A small network was shown many inputs. Here are its activations along a few directions, one row for each input.
Each table varies a few parts of the input and shows all the possible inputs, shuffled.
Descriptions start from the smaller parts, as in this example, which fits no table here: one of 3 separate values, together with either a single point or one of 9 places around a ring or (one of 4 places along a line, together with one of 8 places around a ring).
Shared parts are said once, and a part with two or three values counts as separate values.
In the rows, zero is written as 100.

Rows:
row 1: 85 64 134 65 110 131 73 93 118 88 107
row 2: 138 70 83 99 83 124 74 112 123 55 109
row 3: 76 70 101 112 137 77 105 64 42 155 56
row 4: 90 59 70 35 78 112 118 132 143 79 109
row 5: 121 114 118 136 39 131 63 82 115 94 145
row 6: 124 144 70 118 131 83 163 98 83 79 59
row 7: 104 153 122 85 144 93 152 74 54 101 67
row 8: 144 102 62 119 62 148 56 81 119 74 115
row 9: 101 161 118 139 114 76 116 155 102 134 84
row 10: 90 110 92 89 162 54 68 87 78 165 78
row 11: 75 123 44 116 115 70 144 91 44 62 74
row 12: 67 81 127 30 90 135 98 97 131 103 98
row 13: 98 157 118 99 151 102 93 127 84 133 53
row 14: 91 67 142 102 70 95 96 116 137 78 133
row 15: 91 69 70 80 92 124 107 89 173 79 107
row 16: 127 94 126 80 88 144 47 84 86 78 120
row 17: 69 80 112 84 69 118 115 118 150 109 147
row 18: 46 117 90 150 121 67 147 109 43 94 114
row 19: 130 97 127 120 51 117 70 111 103 80 150
row 20: 95 127 94 126 107 28 92 109 92 163 101
row 21: 114 102 42 110 145 36 83 109 101 140 75
row 22: 82 84 97 150 87 58 132 93 54 159 84
row 23: 155 76 79 97 83 120 63 101 110 59 127
row 24: 67 84 126 60 40 104 123 127 142 100 125
row 25: 117 97 116 99 94 157 39 60 101 96 122
row 26: 123 150 69 120 132 85 108 147 109 108 48
row 27: 116 69 89 82 75 111 91 110 139 55 94
row 28: 119 63 139 69 114 127 63 86 102 79 123
row 29: 107 156 122 125 108 67 176 103 72 103 98
row 30: 103 77 53 130 101 60 122 77 64 126 44
row 31: 47 131 98 105 132 88 124 64 28 84 69
row 32: 74 90 118 45 92 142 99 66 139 105 111
row 33: 113 65 131 121 83 115 80 127 118 85 153
- What do these inputs look like to the network? => one of 3 separate values, together with either one of 5 places around a ring or one of 6 places along a line
- Changing only the choice among 3 separate values turns row 22 into row 30. The same change can be made to row 9. Which row results? => row 26
- Change only the choice among 3 separate values in row 20. List by row number the other rows that result. => row 10, row 21

Rows:
row 34: 128 192 121 136 119 84 50 84 36 118 68
row 35: 134 73 107 100 57 148 60 106 155 67 109
row 36: 41 107 89 80 106 100 170 142 89 86 75
row 37: 61 81 100 19 135 95 107 51 101 151 61
row 38: 84 77 130 105 98 33 133 168 136 163 121
row 39: 116 93 49 95 71 135 49 127 164 63 133
row 40: 129 58 135 83 44 161 66 92 110 79 128
row 41: 52 116 119 127 93 77 178 112 132 126 112
row 42: 102 108 55 197 92 69 80 66 27 115 92
row 43: 116 78 143 74 87 147 63 78 103 64 181
row 44: 55 81 98 30 141 63 128 81 89 78 55
row 45: 181 136 54 156 157 89 118 95 59 90 63
- What do these inputs look like to the network? => either one of 3 separate values or one of 4 places along a line or one of 5 places along a line

Rows:
row 46: 108 102 60 116 105 65 96 100 81 92 48
row 47: 97 101 76 117 98 96 117 95 68 127 58
row 48: 112 118 85 125 110 91 122 79 78 90 67
row 49: 87 109 118 127 113 68 110 90 53 84 119
row 50: 110 123 46 104 109 83 113 96 77 81 63
row 51: 87 122 136 120 127 63 95 116 79 115 116
row 52: 72 160 101 108 103 98 111 96 71 97 99
row 53: 102 111 99 137 124 95 127 67 70 92 96
row 54: 119 101 88 113 61 135 84 128 165 84 154
row 55: 134 76 134 64 78 134 49 62 95 59 111
row 56: 100 94 53 113 129 72 93 120 88 123 68
row 57: 107 135 127 107 112 83 118 101 91 144 94
row 58: 86 105 98 126 96 103 120 84 62 129 70
row 59: 126 66 109 127 51 97 73 121 158 90 158
row 60: 70 100 116 121 112 67 95 112 63 139 114
row 61: 123 57 124 62 89 132 29 85 104 113 127
row 62: 118 131 86 116 133 89 122 94 90 97 86
row 63: 113 104 108 119 108 57 102 96 96 139 76
row 64: 124 122 121 110 120 68 109 113 98 129 75
row 65: 39 69 81 56 112 105 122 93 154 115 109
row 66: 47 83 114 51 112 127 127 127 146 106 82
row 67: 131 86 146 51 87 146 35 102 108 102 108
row 68: 48 53 91 67 106 103 127 88 135 84 97
row 69: 116 67 84 132 44 121 84 106 143 64 142
row 70: 120 122 88 106 40 143 97 119 153 62 141
row 71: 59 124 89 119 86 86 102 82 61 112 90
row 72: 126 125 84 91 115 74 113 137 73 98 67
row 73: 59 98 111 55 108 118 135 103 146 70 89
row 74: 68 57 112 60 112 95 140 95 126 69 116
row 75: 137 86 129 48 96 149 51 92 94 79 130
row 76: 110 69 107 65 67 159 38 70 91 87 93
row 77: 97 94 115 123 119 76 113 99 75 155 103
row 78: 117 75 80 125 51 147 100 118 127 55 148
row 79: 101 144 92 112 125 104 131 82 82 112 105
row 80: 130 108 91 104 140 50 95 132 97 107 81
- What do these inputs look like to the network? => one of 5 places around a ring, together with either one of 3 separate values or one of 4 places along a line
- A walk changes only the place on the line of 4. It starts at row 60 and steps to row 77. List the rest of the walk in order. => row 63, row 56

Rows:
row 81: 45 63 78 89 95 48 172 112 105 96 84
row 82: 127 158 91 172 85 77 101 121 59 84 95
row 83: 116 96 97 89 47 126 91 127 152 35 130
row 84: 125 55 90 81 45 83 33 115 160 114 138
row 85: 133 89 149 43 94 157 56 98 113 85 141
row 86: 104 136 98 184 69 95 88 86 43 122 93
row 87: 107 62 107 64 94 178 51 80 128 82 114
row 88: 54 102 134 31 136 79 129 99 76 137 88
row 89: 49 96 114 108 109 90 182 139 120 125 98
row 90: 127 84 90 57 111 163 68 106 147 50 120
row 91: 69 60 75 75 120 83 177 94 119 104 51
row 92: 55 71 95 56 133 77 136 107 99 95 35
row 93: 154 105 62 166 93 58 61 101 89 157 78
row 94: 100 104 151 75 78 129 57 79 129 83 168
row 95: 158 139 48 138 126 92 109 85 76 72 71
row 96: 138 112 89 127 143 103 61 73 37 97 64
row 97: 26 92 146 95 99 92 144 74 101 156 74
row 98: 146 79 94 61 88 131 91 108 152 31 121
row 99: 132 121 130 163 117 84 81 57 41 119 101
row 100: 143 139 55 167 106 89 118 105 75 78 95
row 101: 85 103 122 99 52 143 73 109 131 88 175
row 102: 33 103 137 90 109 61 150 127 93 129 113
row 103: 55 62 122 55 152 97 128 98 90 123 52
row 104: 87 71 90 111 32 137 92 103 133 76 161
row 105: 126 157 86 111 123 104 65 65 30 125 100
row 106: 71 88 98 68 111 21 114 141 139 161 84
row 107: 134 155 54 125 133 104 73 90 63 76 55
- What do these inputs look like to the network? => one of 3 separate values, together with either a single point or one of 8 places around a ring
- Changing only the choice among 3 separate values turns row 81 into row 83. The same change can be made to row 103. Which row results? => row 87
- A walk changes only the place on the ring of 8. It starts at row 100 and steps to row 95. List the rest of the walk in order. => row 107, row 96, row 105, row 99, row 86, row 82

Rows:
row 108: 105 76 99 104 63 121 111 108 136 76 136
row 109: 118 125 80 124 129 79 110 106 87 116 71
row 110: 24 79 109 45 129 87 163 112 112 113 77
row 111: 98 116 103 143 93 68 124 103 86 130 96
row 112: 107 92 104 78 79 147 75 88 114 65 114
row 113: 106 134 107 117 117 95 98 82 63 127 74
row 114: 95 116 84 118 120 85 97 76 48 89 71
row 115: 107 128 113 130 117 84 110 96 75 125 81
row 116: 106 74 91 98 61 109 85 118 147 87 124
row 117: 106 134 82 115 127 93 113 82 61 98 82
row 118: 105 89 107 87 90 130 91 103 122 68 129
row 119: 106 128 89 126 130 84 126 96 74 98 88
row 120: 101 116 78 144 100 74 141 106 85 104 95
row 121: 110 81 103 80 77 105 80 122 139 81 125
row 122: 102 75 105 77 81 133 66 78 101 60 114
row 123: 105 75 122 82 79 130 51 77 99 88 119
row 124: 116 92 90 72 92 130 59 96 121 84 115
row 125: 109 112 71 115 126 76 82 86 59 110 66
row 126: 105 115 105 121 113 87 90 71 52 122 70
row 127: 24 78 131 44 130 77 147 110 109 140 89
row 128: 105 93 125 75 80 135 61 86 111 95 125
row 129: 116 131 74 108 132 83 95 89 73 116 72
row 130: 108 89 125 92 88 127 76 102 120 96 134
row 131: 103 121 106 134 109 76 119 117 75 127 93
row 132: 113 120 85 121 113 66 117 117 92 113 75
row 133: 112 83 109 92 76 124 108 114 129 71 129
row 134: 98 74 120 103 54 116 90 110 135 100 138
row 135: 101 122 87 131 113 80 133 117 76 99 88
row 136: 124 73 90 80 87 130 57 85 113 82 101
row 137: 31 77 103 35 136 69 143 118 122 127 75
row 138: 109 82 124 96 72 123 88 118 125 97 134
row 139: 118 86 104 81 90 116 73 102 139 79 117
row 140: 106 113 73 133 99 61 121 110 99 117 84
- Changing only one part turns row 134 into row 116. The same change can be made to row 130. Which row results? => row 139
- What do these inputs look like to the network? => one of 3 separate values, together with either a single point or (one of 2 separate values, together with one of 5 places along a line)
- Change only the choice among 2 separate values in row 138. List by row number the other rows that result. => row 131
- Change only the choice among 3 separate values in row 136. List by row number the other rows that result. => row 122, row 123
- Change only the choice among 3 separate values in row 137. List by row number the other rows that result. => row 110, row 127
